Each row below holds a small network's activations on one input, seen along a few directions.
In each table, some parts of the input vary, and every possible input appears once, in random order.
A made-up example of a description, with smaller parts first: one of 6 places along a line, together with either a single point or one of 11 places around a ring or (one of 3 separate values, together with one of 5 places around a ring).
Shared parts are said once, and a part with two or three values counts as separate values.
In the rows, 128 means zero.

Other details of the inputs vary at random and push rows far along three fixed directions, the same in every table; ignore that.

Table:
row 1: [137  93 132 134 127 134 142 142 147 125 137 137 121 134]
row 2: [161 115 108  46 132 165  54 120 105 167  85 139 168 125]
row 3: [ 99 161 126 153 124 101 141 116 101 120 119 140 122 144]
row 4: [167 147 145 132 160 150  98 107 175 131 143  78 120  94]
row 5: [137  89 135 137 126 133 152 134 148 124 114 147 125 144]
row 6: [115  92 137 128 121 123 148 160 133 119 122 125 143 130]
row 7: [123  83 126 152 126 139 144 134 145 116 128 147 126 137]
row 8: [153 120 134 128 134 140 136 122 156 133 142 121 113 122]
row 9: [146 101 104  60 137 158  47 131  91 156  84 146 167 128]
row 10: [181 160 136 126 151 166  96  87 177 144 155  79 122  80]
row 11: [105 157 114 143 120 103 143 117  97 117 136 150 107 143]
row 12: [ 93 178 127 130 102 111 147 118 114 122 122 128 139 135]
row 13: [ 95 162 125 151 121 102 142 120  98 121 120 134 129 139]
row 14: [122  85 139 135 130 121 146 158 136 119 120 134 130 141]
row 15: [149 133 139 116 139 148 104 135 154 136 155  77 138  86]
row 16: [119  84 134 151 125 131 141 151 136 123 130 141 130 136]
row 17: [102 147 114 144 110 102 165 106  99 116 108 169 120 159]
row 18: [146 209 131 109 148 115 103 100 126 128 148  85 106 103]
row 19: [172 135 148 115 154 145 106 124 172 137 142  86 120 103]
row 20: [121  91 140 131 127 124 145 156 139 118 122 128 135 135]
row 21: [114  85 129 135 120 128 146 159 127 122 132 134 136 132]
row 22: [134  93 140 130 127 128 148 146 151 121 122 134 128 140]
row 23: [144 116 135 144 133 140 130 126 155 129 143 122 119 120]
row 24: [138 189 119 128 128 121 124  91 118 135 143 123 106 119]
row 25: [136  97 134 132 124 137 143 141 151 124 137 133 126 130]
row 26: [132 193 120 141 130 124 117  88 121 132 146 118 114 114]
row 27: [110  83 131 160 120 137 145 145 136 123 125 140 141 133]
row 28: [122 214 128 121 115 133 112  96 133 137 151  89 133  98]
row 29: [109 160 123 141 120  98 150 117 104 120 121 149 112 150]
row 30: [111 162 115 130 123 102 143 120  98 117 141 141 104 139]
row 31: [139 114 132 128 134 135 132 135 150 119 147 117 117 118]
row 32: [132 119 142 128 137 125 131 147 140 126 134 102 131 116]
row 33: [ 96 159 118 145 115 104 142 127  90 124 135 138 123 135]
row 34: [100 163 126 140 121  98 141 128  94 123 124 130 125 137]
row 35: [119  83 140 147 129 124 144 154 137 120 117 138 132 142]
row 36: [125  75  98  82 122 168  52 136  84 160  84 164 185 133]
row 37: [105 148  84  63 114 126  64 126  33 156  94 166 162 141]
row 38: [110 160 121 127 128  94 146 124 100 114 127 140 106 146]
row 39: [148 110 139 126 135 130 147 129 153 128 125 129 116 136]
row 40: [130  90 135 148 128 135 147 132 150 120 114 143 133 141]
row 41: [133 118 138 133 132 134 128 141 146 125 147 107 126 112]
row 42: [146 105 135 127 126 142 142 130 157 130 135 130 121 127]
Each input here is: one of 2 separate values, together with either a single point or (one of 4 places along a line, together with one of 5 places along a line).
- The inputs of row 40 and row 26 match in every part but the choice among 2 separate values. If row 12 is changed in the same way as row 40 into row 26, which row does it become? => row 28
- The inputs of row 30 and row 38 match in every part but the choice among 2 separate values. If row 41 is changed in the same way as row 30 into row 38, which row does it become? => row 20
- Change only the choice among 2 separate values in row 23. List by row number the other rows that result. => row 29
- Change only the place on the line of 4 in row 37. List by row number the other rows that result. => row 16, row 36, row 41
- Change only the place on the line of 4 in row 39. List by row number the other rows that result. => row 2, row 5, row 17

Table:
row 43: [ 78  21 148 167  98 158 152 185 161 115  98 131 201 130]
row 44: [ 81 215 110  88 116  69 123 128  35 126 103 135 127 149]
row 45: [127  86 129 178 119 131 176 112 153 116 111 180 112 165]
row 46: [110 151  90  88 113 133  78 118  66 148 117 153 151 130]
row 47: [171 213 149 170 152 115 160  72 188 115 183  81  61  99]
row 48: [161 152  94  85 137 146  77  72  99 153  91 175 122 147]
row 49: [126 205 154 167 124  96 186 116 163 109 183  82  86 110]
row 50: [194 135 156 135 157 146 149  98 213 126 143 102  86 120]
row 51: [149  12 129 149 127 164 155 144 177 120 115 172 130 150]
row 52: [ 46 134 131 177  86  53 243 162  90  85 129 172 103 184]
row 53: [ 66 218 108 122 119  69 109 129  22 127 122 125 132 135]
row 54: [137  18 133 161 122 168 148 146 173 126 115 161 150 139]
row 55: [167  84 102  47 125 175  67 120 117 163  83 159 170 134]
row 56: [131  18 156 131 137 134 151 200 163 111 117 124 142 137]
row 57: [201  78 179 130 188 170  87 165 229 131 171  23 126  60]
row 58: [172 163 100  71 141 146  70  72 106 157  95 160 121 139]
row 59: [ 71 134  98 106 103 116  96 149  40 140 105 154 172 137]
row 60: [ 49 144 127 211  90  74 218 141  96  93 151 162 104 158]
row 61: [175 215 128  76 168 156  22  99 125 164 160  39 138  53]
row 62: [141 215 157 176 139 106 165 104 176 109 199  63  73  91]
row 63: [136  78 110  53 126 161  57 158  96 155  96 135 182 119]
- Describe the family of inputs behind these rows. => either a single point or (one of 4 places along a line, together with one of 5 places along a line)
- A walk changes only the place on the line of 5. It starts at row 56 and steps to row 63. List the rest of the walk in order. => row 62, row 47, row 58
